Each row below holds a small network's activations on one input, seen along a few directions.
Each table varies a few parts of the input and shows all the possible inputs, shuffled.
Descriptions start from the smaller parts, as in this example, which fits no table here: one of 2 separate values, together with either a single point or one of 11 places along a line or (one of 6 places along a line, together with one of 8 places around a ring).
Shared parts are said once, and a part with two or three values counts as separate values.

Other details of the inputs shift rows strongly along three fixed directions, in all tables alike. That doesn't count.

Table:
r1: [ -6 -12 -26 -10   3   9  -1 -11   3  -7 -17]
r2: [ 24   7  18  26  -9  -9  -9  -3 -29  -1  14]
r3: [ 34  -4 -19 -24  10  25  14   6  21  13  38]
r4: [-47   0  11   8   2  11 -12  24  -5  -3  -9]
r5: [-48   2  15   5   3  -2  -7  27   2   0  -5]
r6: [ 14  13  27  21  -2  -8   0 -16 -24   1  17]
r7: [ -3  -9 -25   8   0  -5  19 -14  -7 -24 -22]
r8: [ 10  12   1  12  -3   1 -10  19 -12  14  31]
r9: [ 12 -13  19 -34  12  15   8  12  42  19  27]
r10: [  9  -2 -29  -2  -5 -18  13 -17  -3 -17 -23]
r11: [  9 -13 -26   1  -2  -4   4  -9   2 -23 -21]
r12: [ 23 -14  20 -37   9  34  18   6  45   9  24]
r13: [  0  -1 -25   2   4 -11  13 -22   4 -16 -32]
r14: [  0 -21  13 -36  12  26  14  10  38  15  33]
r15: [ 24 -19  10 -24   8  11  16  13  25   2  25]
r16: [  2 -14 -22   5   0   9  12 -14  -2 -31 -24]
r17: [-42  14  -7  -1  -3  -4 -26  36  11  12   8]
r18: [ -2 -10 -32  -8   1   4  -1 -19   6  -6 -26]
r19: [  0 -10 -30   1  -2  -8  18 -13  -6 -17 -19]
r20: [  5  -9 -25   5  -2   0  14  -8  -6 -25 -28]
r21: [ 18  10  26  19  -4 -15   0  -3 -22  -5  14]
r22: [-42   5  13   2   0   0 -25  15  13   9 -11]
r23: [ 24 -13   3 -21   6  32  24  -2  17   5  19]
r24: [ 18  24   0  13  -4  -9 -15   8  -4  22  22]
r25: [ 14   8  24  23  -5 -10   2  -7 -26  -6  15]
r26: [-41   2  11   0  -4  -4 -26  20   8   1  -9]
r27: [ 24 -10   6 -30   9  35  22   1  29  11  20]
r28: [ 17  15  23  21  -2  -6   6 -10 -25   9  17]
r29: [ 37  22  16  24 -10 -22 -17 -14 -33  14   3]
r30: [-42   4  11  -3   5  -9 -24  18   8  16 -11]
r31: [-49   6  21   1   7  14 -19  12   9   4  -4]
r32: [  7  21   0  10   0   1 -12   8  -2  23  26]
r33: [ -8 -19 -22  -2   4  -4   8  -9   7 -20 -15]
r34: [ 34  23  17  21 -10 -13  -6 -11 -27  15   5]
r35: [-41   4  18   1  -1   2 -19  19   6  -8  -9]
r36: [ 25 -10  -6 -22   3  24  20  -5  12   9  18]
r37: [-47  -3  19   3   2  10 -14  26   7  -6  -6]
r38: [ -2  -1 -35   1   2 -10  14 -29  -3 -10 -29]
r39: [-46   3   9   5   2   5 -25   8   5   9  -9]
r40: [ 18   7  16  16  -2 -14  -9  -8 -25  16  14]
r41: [-41  -6   4   2  -2   5 -20  24  -4   4  -4]
r42: [-44  10  -8   5   0   0 -22  40   7   9  11]
r43: [ 30  12  11  22 -11 -19 -11  -1 -36   2   6]
r44: [ -7  -5 -23  -5   5   0  17 -21   8 -11 -21]
r45: [  8   1 -33   2   1 -17  13 -27   0 -12 -31]
r46: [  2  -2 -34  -4  -1   4   8 -24   0  -8 -29]
r47: [ 26  -9  13 -32   6  30  23   9  37  14  20]
r48: [ 18  14  29  12  -5 -17  -4  -3 -15  -3  14]
r49: [ 17 -25   4 -32   6  17  16  14  25  10  28]
r50: [ 38  -7   4 -23  -2  16  21   4  17  -2  15]
r51: [  7   0 -25   1  -2 -15  14 -17  -4 -25 -27]
r52: [ 17 -19  11 -35   9  12  14  23  26  14  31]
r53: [  5  -9 -25  -4   0 -18   3 -17   5 -21 -24]
r54: [ 13  -9 -34 -13  -6  -9   1 -12   2 -17 -25]
r55: [ 23  10  19   6  -6 -23 -14   3 -18  12  12]
r56: [-47   1   8   2  -5   4 -15  31   0   6  -8]
r57: [-11 -11 -28  -9   6  -6   0 -17   8  -2 -23]
r58: [-49   2   7   2   2   1  -8  12   0  13  -2]
r59: [ 19  13  15  17  -9 -20   5   0 -26   7  12]
r60: [ 12  17  32  17   1  -7  -4 -13 -15   7  16]
r61: [  5 -12 -34   0  -6   4  12 -10  -7 -18 -23]
r62: [ 28  19  15  16 -17 -16  -7  -1 -26   6   7]
r63: [ -5  -6 -20   0   8  -7  10 -24  10 -21 -29]
r64: [ 17  13  21  21  -1 -15 -11 -14 -17  11  10]
r65: [-47   1  10   6   2   6 -23  12   0   5  -5]
r66: [ 24  14  21  27  -5   1  -5 -18 -30  -3   8]
Description of these inputs: one of 6 places around a ring, together with either a single point or (one of 2 separate values, together with one of 5 places around a ring).
Question: The inputs of r55 and r57 match in every part but the place on the ring of 6. If r50 is changed in the same way as r55 into r57, which row does it become?
Answer: r27
Question: The inputs of r25 and r6 match in every part but the place on the ring of 6. If r2 is changed in the same way as r25 into r6, which row does it become?
Answer: r65
Question: Which other rows agree with r15 in the place on the ring of 6? List them by row number.
Answer: r5, r11, r20, r21, r37, r42, r43, r52, r56, r59
Question: Which other rows does r60 become when the choice among 2 separate values takes its other values? List them by row number.
Answer: r31
Question: Which other rows does r64 become when the place on the ring of 6 takes its other values? List them by row number.
Answer: r9, r14, r15, r33, r53
